Here are a small network's activations along a few directions, averaged over the inputs that share one value of a field.
Values that are neighbours, or in one group, have similar rows; names and order tell nothing.
(in the rows, 500 means zero)
Strong random noise was added to every row along 5 fixed directions; ignore it. To show where, here is one row again and again, with new noise each time:
[570 490 484 538 445 582 491 472 439 528 468 489 581 549 527 376 506 520
 520 420 532]
[628 579 466 447 470 582 475 333 354 558 561 600 591 485 510 437 361 534
 482 453 581]
[579 542 502 573 551 498 556 589 584 438 451 603 495 336 651 503 634 592
 576 578 629]
[457 300 410 646 213 588 418 460 537 651 473 486 437 549 437 361 478 382
 662 487 616]
[469 605 639 382 587 358 531 494 472 405 467 413 508 444 478 648 522 497
 363 415 469]
[567 602 573 448 585 490 539 507 425 427 463 462 596 513 549 488 533 564
 411 400 471]
[423 403 506 647 272 556 494 707 427 502 499 409 438 885 496 329 455 438
 522 400 304]


T, 11 values:
t6: [512 354 427 513 541 582 427 309 524 677 429 364 623 507 370 370 549 448
 526 456 524]
t10: [425 459 531 412 626 383 447 495 481 508 548 421 530 516 410 549 458 470
 387 502 343]
t7: [518 563 464 351 505 442 502 439 330 567 577 633 579 557 511 542 276 492
 423 521 465]
t1: [506 617 512 499 449 441 518 500 411 475 578 640 426 519 497 584 347 497
 470 511 491]
t11: [484 466 384 571 405 679 477 460 474 503 542 500 412 713 480 405 443 494
 526 480 427]
t5: [489 523 568 323 607 428 419 412 354 577 529 370 667 605 352 535 380 450
 360 404 351]
t8: [624 409 427 466 498 615 455 276 509 621 438 592 699 255 500 374 468 514
 586 451 734]
t3: [521 592 489 410 477 564 529 450 339 430 539 491 550 674 465 478 358 535
 386 365 362]
t2: [473 553 489 523 540 468 517 545 532 503 627 543 356 534 446 565 447 478
 503 630 434]
t4: [442 495 496 459 435 577 482 459 517 456 509 432 479 528 481 524 512 492
 516 491 485]
t9: [500 636 516 426 539 474 507 405 479 501 710 598 333 489 465 662 346 476
 451 641 495]
T is arranged as a ring.
A walk along T starts at t3 and steps to its neighbour t4. Put t6, t1, t5, t8 in the order it reaches them.
Answer: t6, t5, t8, t1
Name the neighbours of t9, in listed order.
Answer: t11, t2

U, 13 values:
u6: [523 550 550 504 404 601 394 705 296 400 527 276 606 888 427 290 518 496
 469 198 183]
u12: [359 197 399 629 350 563 490 595 595 603 320 433 643 539 502 370 600 471
 657 535 486]
u13: [648 604 589 607 550 417 643 684 508 427 367 608 528 530 696 488 617 575
 520 473 629]
u5: [663 685 545 640 328 555 476 648 354 525 779 858 384 564 618 461 295 594
 599 624 563]
u9: [528 479 404 399 553 420 306  28 511 833 679 574 400 203 307 689 308 346
 561 770 736]
u2: [549 576 307 492 327 567 351 415 491 585 682 846 328 198 564 576 395 555
 731 681 698]
u1: [345 404 516 381 469 370 444 610 791 342 399 410 297 302 476 829 725 396
 638 560 618]
u4: [353 545 352 603 214 637 632 520 454 395 670 629 213 723 544 491 309 454
 519 602 435]
u8: [410 640 652 443 792 305 659 575 632 418 571 306 410 432 469 648 638 465
 331 564 363]
u10: [385 252 448 619 323 438 585 723 646 537 391 565 472 552 515 475 473 443
 634 612 486]
u3: [526 403 348 425 644 512 326 243 457 696 602 681 618 233 478 385 356 496
 504 546 607]
u11: [564 452 600 465 528 380 557 329 531 488 294 459 587 273 445 576 508 464
 432 418 747]
u7: [465 379 501 569 422 736 471 346 471 577 455 272 486 865 363 330 471 475
 365 395 329]
U is arranged as a ring.
A walk along U starts at u10 and steps to its neighbour u11. Put u13, u5, u2, u7 in the order it reaches them.
Answer: u13, u5, u2, u7
Name the neighbours of u3, in listed order.
Answer: u12, u9
How many steps from neighbour to neighbour lead from u8 to u6, at the fewest?
Answer: 5

L, 13 values:
l12: [379 172 375 850 233 460 401 798 535 645 423 555 430 749 452 282 524 393
 730 618 404]
l10: [423 364 500 427 581 464 433 437 572 655 365 236 626 442 401 449 670 451
 489 417 414]
l2: [547 599 589 381 469 506 578 123 385 668 532 317 577 556 294 521 366 353
 334 346 601]
l13: [291 420 634 368 693 340 525 386 650 443 407 215 496 357 375 678 546 409
 298 474 421]
l3: [795 390 273 371 518 747 329  21 328 793 572 725 841 322 445 286 290 514
 602 542 799]
l7: [569 598 465 515 447 406 584 643 400 534 645 839 503 507 663 564 303 547
 583 703 544]
l8: [576 597 538 377 461 565 537 314 484 450 420 460 636 261 415 563 554 538
 509 317 689]
l4: [353 435 509 479 179 500 373 246 589 603 509 518 265 294 326 734 429 370
 568 542 742]
l11: [615 500 590 556 686 386 542 717 610 392 313 579 594 283 685 465 734 635
 544 424 624]
l9: [357 255 436 717 390 708 396 489 627 609 424 167 506 677 413 224 730 381
 610 371 449]
l1: [390 164 414 539 245 558 441 423 725 519 190 309 511 358 418 500 747 336
 743 357 801]
l5: [473 615 543 491 501 485 524 527 492 380 600 439 297 581 464 556 411 486
 395 505 371]
l6: [404 420 406 674 434 558 436 790 565 452 612 494 274 730 549 352 590 497
 567 610 251]
L is arranged as a ring.
A walk along L starts at l2 and steps to its neighbour l4. Put l12, l13, l8, l6 in the order it reaches them.
Answer: l8, l12, l13, l6
Name the neighbours of l11, in listed order.
Answer: l7, l1
